Here are a small network's activations along a few directions, averaged over the inputs that share one value of a field.
Related values have similar rows: they may be neighbours, one step apart, or belong to one group.
(in the rows, 500 means zero)
Random noise pushes rows far along 2 fixed directions. That doesn't count. These rows show it; they differ only by the noise:
[520 562 613 460 564 504 540 503 521 391 493 478 540 474 507 388 558]
[488 549 614 428 599 482 556 636 553 403 432 495 536 436 460 291 560]
[542 482 344 329 491 549 486 434 481 467 784 306 485 494 679 614 650]
[483 571 683 464 617 471 569 647 562 383 360 538 551 433 418 238 536]


Values of Kep:
f5: [552 587 512 478 494 601 485 278 471 380 631 449 547 574 585 566 595]
f17: [503 524 463 663 337 475 566 312 438 584 557 495 538 637 571 706 545]
f2: [493 581 508 410 624 483 536 643 660 425 394 494 502 386 324 346 476]
f22: [571 541 483 553 314 518 528 270 422 455 554 482 453 576 592 707 615]
f11: [580 546 369 477 406 555 555 320 402 456 691 402 413 594 681 687 616]
f20: [545 508 415 317 519 543 515 570 593 453 523 400 437 413 436 403 487]
f16: [485 432 423 512 435 486 431 625 375 557 542 475 393 451 513 632 466]
f21: [349 478 470 515 464 398 387 666 510 617 463 558 491 431 429 563 437]
f6: [383 486 527 503 503 374 512 874 543 653 312 584 541 470 389 310 462]
f12: [484 362 467 515 608 511 493 477 546 619 527 551 605 509 519 515 444]
f15: [471 465 371 558 425 499 540 520 495 595 481 483 573 541 585 520 534]
f19: [569 595 651 581 488 534 595 329 387 338 430 571 515 574 562 471 544]
f4: [462 449 498 513 426 471 367 489 428 561 504 519 374 474 500 625 446]
f18: [509 624 601 442 533 445 477 510 599 447 507 549 532 464 413 455 516]
f9: [593 376 534 518 579 571 483 428 466 535 450 526 451 504 465 458 370]
f7: [388 453 387 494 385 493 330 531 454 627 622 441 490 510 572 704 467]
f10: [444 512 367 374 537 450 475 559 539 491 704 383 422 421 570 552 600]
f14: [534 503 373 366 516 531 551 599 503 438 468 415 405 513 457 349 474]
f1: [456 326 481 486 622 448 486 748 639 595 438 608 581 430 450 330 488]
f3: [446 303 323 450 581 513 487 684 588 659 603 451 533 385 546 416 482]
f13: [526 322 247 338 592 561 578 849 558 603 429 452 363 465 407 330 455]
f8: [381 454 328 465 436 477 430 575 440 657 539 444 491 535 518 662 524]
Kep is arranged as a ring.
List every value one step from f16, in the order listed.
Answer: f22, f4
List every value one step from f18, in the order listed.
Answer: f2, f10
List every value one step from f1, in the order listed.
Answer: f12, f15
List every value one step from f9, in the order listed.
Answer: f3, f13
